[127 123  96 124 172 124 161  75 111] : q335
[127 160  96 160 172 124 161  75 111] : q68
[ 70 134  76 126 151 154 123 112 173] : q728
gone q728: [ 70  76 134 151 126 173 112 154]	[123]
gone q335: [124 172 124 127 111 161  96  75]	[123]
gone q728: [154 126 123 112  70 151 173  76]	[134]
gone q68: [160 124  75 111 127 172  96 160]	[161]
gone q68: [111 160 160 172  75  96 124 127]	[161]

[162 138  87  75 182 104 105  94 135 171  75  88  83 107 123  88 186] : q184
[172 110 111 146 178 160  71  76 135 151 114 158 147 123 167  84  87] : q608
[187  91 140  97 169  90 152 164  72  76  70 141 118  77 160 172 141] : q454
[ 88  94 135 161 122 160 144 130 119 107 173  89 127  93  74 140 163] : q548
[130 157  87 177 181  91 135  81 180 183 149 100 177 132  89  77  72] : q4
[169 159 105 150 187  85 127  89  92 184 140  78 103 120  79 152  92] : q450
[160 176  90 180 133 171 144 106 109 142  70 174 164 108 101  80 100] : q335
[ 94 110 107 149 150 149  97 165 133  90 122 184 135  81  94 168 177] : q68
[188 180 175 104 150 149 141 183  96 146  91 174  91 167 108 121  87] : q7
[115 172 132 188  84  87 167 166  81 183 109  76 118 101 184 142  81] : q496
gone q608: [158  84 167  87  71  76 151 147 123 111 160 114 146 172 178 135]	[110]
gone q454: [172 141  91 118 164  72  90  76  97 152 160  70 141 169 187 140]	[77]

[ 83  99 134 139 146 149 131 138  75 161 190  71] : q352
[106 141 196 180 201 165 196 187 113 157  85 118] : q496
[ 78  92 146 145 160 153 143 148  72 164 191  67] : q184
[103 134 173 169 140 158 137 147  98 156 142 100] : q548
[ 77  99 177 184 201 160 162 176  83 170 146  86] : q335
[130 168 144 130 125 150 151 136 122 140 112 120] : q608
[103 134 173 169 180 158 137 147  98 156 142 100] : q68
[148 189  89  86  55 134 104  88 126 125 139 121] : q7
[101 128 138 146 144 148 134 141  95 155 151  96] : q450
[133 169 104 105  84 139 113 105 116 135 143 113] : q728
[103 134 173 169 180 158 169 169 105 157 112 108] : q4
gone q184: [ 72  78 153  92 145 164 146  67 160 191 143]	[148]
gone q450: [148 151 144 146  96  95 138 101 128 134 155]	[141]

[159 154 107 186] -> q68
[ 91  95 160 161] -> q728
[ 89 139 172 160] -> q608
[164 156 111 188] -> q352
[106 146 108 118] -> q496
[ 95 142 149 164] -> q454
[137 101 140  75] -> q450
gone q728: [160  95  91]	[161]
gone q728: [ 95 161  91]	[160]

[ 74  83 185 173 109 131  87  71 186 156  68 114 173 143 137 145 156  99
 113 152 177 153 144 118 140 133 116 129 128] = q68
[186 163  77 139  67 164  69 140  89 150  93 114 116  93 162 130 158 151
 114 161 192 156 119 163  62  61 159 141 106] = q7
[ 87 180 110  68  82 183 103 185 137  92 128  80 190  82  90 178 165 159
 186  82  81  63  87 103 146 133  85 105  97] = q728
[154 188 167 120 160  87 145 104 170 136  79  82 148 168  95  98 177 143
 151  80 160 161 155  72 104 144 112 177 182] = q4
[ 73 171 126  96  86 157 172  65  61 191 178  85 109  66  99 127  60 118
 150  72 185  81 104 188 167  75 141 117 192] = q548
[150 113 156 103 149 155 167 158 131 145  72 118 139 117 123 110 115 118
 151 168 138 162 107 130 113  65  93 131 193] = q450
[ 69 130  99  69 150 130 153 171 113 159 176  94 196  72 121 177  86 114
 106 135  69  98 104  86 120  70 171 154 100] = q496
gone q728: [110  68  85 165  82 133 186 103  63  81 128  87 190 180 146 178 159 183
 185 103  82  97  90 105  87  82  92 137]	[80]
gone q7: [ 93  67 150 140  89 161  69 192 163 156 151 119  61 141 116  93 139  62
 106 159 163  77 114 158 114 186 164 130]	[162]
gone q450: [110 155 193 138 103 131 115 158 117 131 130 150 167  72 113  93 168 162
 118 139 149 118 113 156 151 145 123 107]	[65]
gone q548: [127 157 117 118 188 150  75  65  61 192  86 185 167  81  96 109 141  66
 178  85 191 171 104  60 172 126  99  73]	[72]
gone q4: [144  87 154  79 160 188  80  95 145  82 161 120 151 148 104 136 104 167
 182 112 160 170 168  72 177  98 155 177]	[143]

[180  98 112 158 158 169 149 151 156 100 153 142 100 102 136 149 159  98
 139 102 105 102 153 101 174 158 187  96]  q450
[144 114 133 129 131 128 140 129 130 108 142 146 107 132 138 134 125 115
 139 110 113 113 130 123 138 150 138 112]  q4
[147 113 130 140 135 139 144 143 138 108 144 140 106 126 133 144 119 113
 142 109 112 112 142 116 142 145 147 111]  q496
[139 121 144 152 143 148 147 154 147 119 142 125 120 123 113 150 118 121
 147 119 117 119 150 119 141 141 141 124]  q68
[ 72 158 197 120 119  97 135 131 119 150 122  77 154 165  87 131 147 162
 152 150 198 147 123 159  87 124  57 168]  q608
[189  91 104 165 164 182 151 159 164  95 157 142  96  94 136 156  99  91
 138  97 103  98 161  92 185 156 203  88]  q728
[ 97 120 173 115 118  99 135 121 116 133 129 111 134 158 112 126 143 144
 145 134 130 134 118 149 102 136  81 146]  q335
[181  97 112 166 164 180 151 161 165 101 155 132 102  96 128 157 100  97
 140 102 106 103 162  95 179 153 194  95]  q548
[ 66 160 199 115 113  89 134 128 114 150 120  81 153 170  89 129 150 164
 152 150 140 148 119 163  81 123 149 170]  q454
gone q728: [ 98  91 104 151  97  88 138 165 142 189 164 161  96  92 164  99 182 136
 203 103  94 159 157 185  91 156 156]	[95]
gone q68: [123 152 147 120 148 150 144 113 141 141 154 150 119 119 117 118 119 125
 119 141 139 147 147 121 121 142 143]	[124]
gone q68: [154 147 124 144 141 147 125 150 119 142 120 121 119 139 118 117 113 119
 152 141 147 121 141 123 150 148 119]	[143]
gone q335: [116 173 129 111 112 115 118 134 133 130  97 149 144 126 135 145 136 118
 146 134 134  99  81 143 158 120 102]	[121]
gone q335: [143 111 130 134 102 112 118 116 120 146 129  99 118 121 145  81 126 136
 134 144 149 158  97 115 134 173 135]	[133]
gone q608: [147 119 168 124 154 131 119  77 123 159 165  72 131 158 198 150 152  87
 120 162 150 122 147  97  57  87 135]	[197]
gone q68: [144 147 148 119 141 147 124 119 152 120 119 143 150 141 139 121 154 125
 121 147 142 150 141 118 117 123 119]	[113]

[192 140 193 187 184 171 186 191 184 184 175 113 183 189 195 183 178  62
 185 171 112 182 186 143 179 177] = q450
[ 73 126  73  82  68  84  65  58  87  65  79 139  81  68  74  95  80 186
  81  91 162  84  85 103  84  93] = q184
[182 179 198 191 191 188 174 190 192 188 175 174 179 180 185 187 172 187
 189 187 136 187 194 178 176 186] = q4
[ 63 133  90  71  53 116  64  74  98 119 125 137  67  61  61 100 124 136
 111  85 100 104  77  82  74  84] = q496
[ 66 122  78  76  88  71  78  66  67  69  75 150  69  58  75  76  76 190
  69  81 193  66  81 121  73  76] = q335
[190 124 112 132 191  82 190 113  83  69  89 170 182 175 122 111  77 192
  82 133 189  86 125 187 122 136] = q728
gone q496: [136 125  53  84  64  85  61  90  98 119  63 137 111  74 116  74 100 133
 100  61  67  71  82  77 104]	[124]
gone q4: [188 186 187 178 191 172 174 174 198 136 187 179 189 188 182 176 190 194
 180 179 187 185 191 187 192]	[175]
gone q728: [ 82 182  86  82 122 113  69  77 189 133 124 132 187  89  83 136 175 111
 192 190 190 125 122 191 170]	[112]
gone q4: [194 180 198 187 191 192 187 187 182 179 176 174 190 188 136 175 188 185
 178 179 189 187 174 191 172]	[186]
gone q184: [ 80 103 126  93  58  68  95  82  68  65  73  81  81 139  91  85 162  87
  84  84  79  65 186  84  73]	[74]
gone q450: [186 184 184 113 175 183 185 171 195 187 171 193 178 112 143 189 183  62
 179 186 140 191 192 184 182]	[177]
gone q496: [119  74 111  84  64  77  61  74 100  82 133 104  53 100 124  61 116  67
  85 125 137  71  63  90  98]	[136]

[160 120 133 136 107 133 129 142 144 119 121 166  88 142 142 129 108 141
 143  93 123 155 118 199 115 132 118 136 145 112 119 147 148 144 131 142
 119 138 159 121 123 123 142 105 130] = q335
[117 149 133 132 126 126 128 125 122 126 137  94 163 107 121 129 139 120
 122 164 123 112 147 114 135 125 150 112 112 144 112 109 164 122 132 119
 125 131 141 127 123 123 120 145 119] = q496
[112 123 114 123 150 125 131 110 126 126 132 120 131 124 125 127 129 135
 122 128 143 114 124 110 136 130 133 136 131 138 128 128 134 126 111 119
 131 127 128 130 137 134 127 135 135] = q454
[114 122 133 122 117 132 128 125 123 119 137 144 124 139 125 129 129 135
 122 117 123 135 119 163 124 132 116 142 131 117 128 128 132 123 131 127
 132 138  86 132 121 120 127 123 131] = q7
gone q335: [142 105 108 136 199  88 129 133 142 130 118 129 119 123 121 145 166 142
 107 142 141 138 142 115 119 118 155 121 123 119 132 112 136 148 133 160
 143 123  93 147 144 131 144 159]	[120]
gone q335: [141 144 119 129 143 142 159 142 144 130 138 119 148 123  88 199 129 105
 107 108 166 118 133 121 160 118 142  93 112 145 131 123 133 132 155 120
 142 136 147 121 123 136 119 142]	[115]
gone q335: [120 199 121 143 108 119 145 129 142 142 142 123 159 148 123 144 132 166
 142 118 147 133 155 129  88 142 115 133 123 105 119 119 112 138  93 136
 144 118 141 107 121 136 131 130]	[160]
gone q496: [132 114 122 137 147 150 145 125 164 123 112 135 133 128 117 141 112 119
 122 126 144 125 129 123 123 120 112 126 121 139 131 126 109 119 120 107
 127 112 149 164 125  94 132 122]	[163]
find: [112 123 114 123 150 125 131 110 126 126 132 120 131 124 125 127 129 135
 122 128 143 114 124 110 136 130 133 136 131 138 128 128 134 126 111 119
 131 127 128 130 137 134 127 135 135]	q454

[136 110 128 138 134 139 122 126]  q728
[195  96 144  90 158 125  94 132]  q548
[169 170 144  95 158 125  94 102]  q68
[195  96 144  90 158 125  94 102]  q454
gone q454: [ 96 158 125  90 144 195  94]	[102]
gone q728: [138 139 134 136 122 128 110]	[126]
gone q454: [144 158  94 102  96 195  90]	[125]
gone q728: [126 138 110 134 136 122 128]	[139]
gone q68: [ 95 144 158 102 170 125  94]	[169]
gone q728: [139 138 126 128 134 110 136]	[122]
gone q68: [170 102 144  95 158 169 125]	[94]

